A small network was shown many inputs. Here are its activations along a few directions, one row for each input.
Each table varies a few parts of the input and shows all the possible inputs, shuffled.
Descriptions start from the smaller parts, as in this example, which fits no table here: one of 6 places along a line, together with either a single point or one of 11 places along a line or (one of 3 separate values, together with one of 8 places around a ring).
Shared parts are said once, and a part with two or three values counts as separate values.

Other details of the inputs shift rows strongly along two fixed directions, in all tables alike. That doesn't count.
To show where, the next rows are all for the same input, with only those details redrawn:
[ 0.28  5.94  0.04 -0.83  0.60  3.24  1.46  2.86  0.23 -0.07 -5.32 -2.82
 -2.67]
[-3.15 -3.72  0.54  1.18  2.19 -4.97  2.45 -3.67  0.38 -1.21  1.14  3.77
 -1.18]
[-3.10 -4.09  0.65  1.12  2.26 -5.25  2.37 -3.90  0.46 -1.18  1.49  3.85
 -0.99]
[ 7.04 -1.88  5.72 -4.60  1.21 -0.46 -2.29 -1.41  3.24  2.54  3.79 -4.91
  4.83]
[ 0.25  5.94 -0.01 -0.78  0.62  3.22  1.50  2.85  0.18 -0.09 -5.32 -2.77
 -2.68]
[ 7.04 -1.87  5.78 -4.62  1.17 -0.47 -2.28 -1.42  3.21  2.52  3.79 -4.90
  4.81]

A family of inputs:
x1: [-3.37 -1.92  1.94  3.02  2.42 -4.38 -0.48 -2.15 -1.10  2.89  3.19  3.24
  1.07]
x2: [ 7.25 -1.23  3.38 -2.02  1.15 -0.49 -5.90 -1.25  1.88  4.94  4.52 -4.32
  7.44]
x3: [-4.00  5.83 -3.76  0.97 -2.18  6.46  0.10  4.97 -1.75 -0.56 -4.39 -0.05
 -1.56]
x4: [-5.04 -4.19 -0.76  2.93 -0.18 -2.70  0.80 -0.17 -1.92  0.14  4.23  4.23
 -4.16]
x5: [ 0.50  4.75 -4.34  1.34 -2.36  4.85  1.23  2.73 -1.75 -2.43 -6.59 -0.23
 -1.35]
x6: [-4.72 -4.93 -1.59  1.92 -1.59 -1.58  1.57 -1.76 -0.75 -4.07  1.93  5.21
  0.66]
x7: [ 6.62 -2.55  5.59 -2.90  0.23 -1.05 -5.17  1.00  1.24  6.38  6.17 -4.90
  3.73]
x8: [-3.41 -4.41 -4.25  3.45 -0.18 -3.30  0.98 -3.27 -1.65 -0.60  1.17  6.01
  0.76]
x9: [ 7.04 -1.90  5.75 -4.59  1.22 -0.41 -2.28 -1.41  3.25  2.55  3.79 -4.88
  4.81]
x10: [ 2.61  2.32 -4.53 -1.10 -2.79  2.41 -1.46  3.07 -1.77  0.74 -1.61 -1.29
 -1.10]
x11: [ 0.47  4.63 -3.75  0.78 -0.60  1.58 -2.20  3.61 -2.00  2.15 -3.73 -2.30
 -2.60]
x12: [-1.95  4.25 -4.27 -0.54 -3.37  5.08 -0.73  6.11 -1.32 -0.73 -2.59  0.17
 -3.83]
x13: [-3.78 -4.24  0.16  1.32  0.00 -2.50  3.30 -2.73  0.71 -3.36  2.89  2.98
 -1.86]
x14: [-0.08  6.27  1.10  1.41  1.01  3.29  0.58  3.67 -1.58  1.09 -4.37 -2.38
 -1.38]
x15: [-2.22 -4.64 -4.39  0.99 -1.85 -3.79  2.63 -4.89  0.55 -4.87 -0.56  5.70
 -1.02]
x16: [ 0.88  5.52 -2.10  1.57  0.54  3.01 -0.61  2.31 -1.47 -0.60 -5.83 -1.66
 -0.74]
x17: [ 5.23 -1.95  6.59 -2.95 -0.08  2.18 -4.30 -0.09  1.17  4.55  7.53 -5.23
  6.18]
x18: [-4.43 -3.87  1.10  3.23  0.46 -1.82  2.43 -1.85 -1.70 -2.12  2.99  3.19
 -1.06]
x19: [-2.65 -3.75 -2.78  1.48  1.43 -5.28  1.22 -5.12  0.15 -3.07 -0.80  4.80
 -1.15]
x20: [-3.84 -6.17 -1.84 -0.16 -2.54 -3.31  2.10 -3.78  1.72 -5.38  3.14  5.10
  0.38]
Question: Changing only one part turns x5 into x14. The same change can be made to x15. Which row results?
Answer: x9
Question: What do these inputs look like to the network?
Answer: one of 4 places along a line, together with one of 5 places around a ring
Question: Which other rows does x2 become when the place on the line of 4 takes its other values? List them by row number.
Answer: x11, x16, x19
Question: Start at x2 and move only the place on the ring of 5, one step at a time. The first step leads to x8. Which rows follow, in order?
Answer: x3, x17, x1
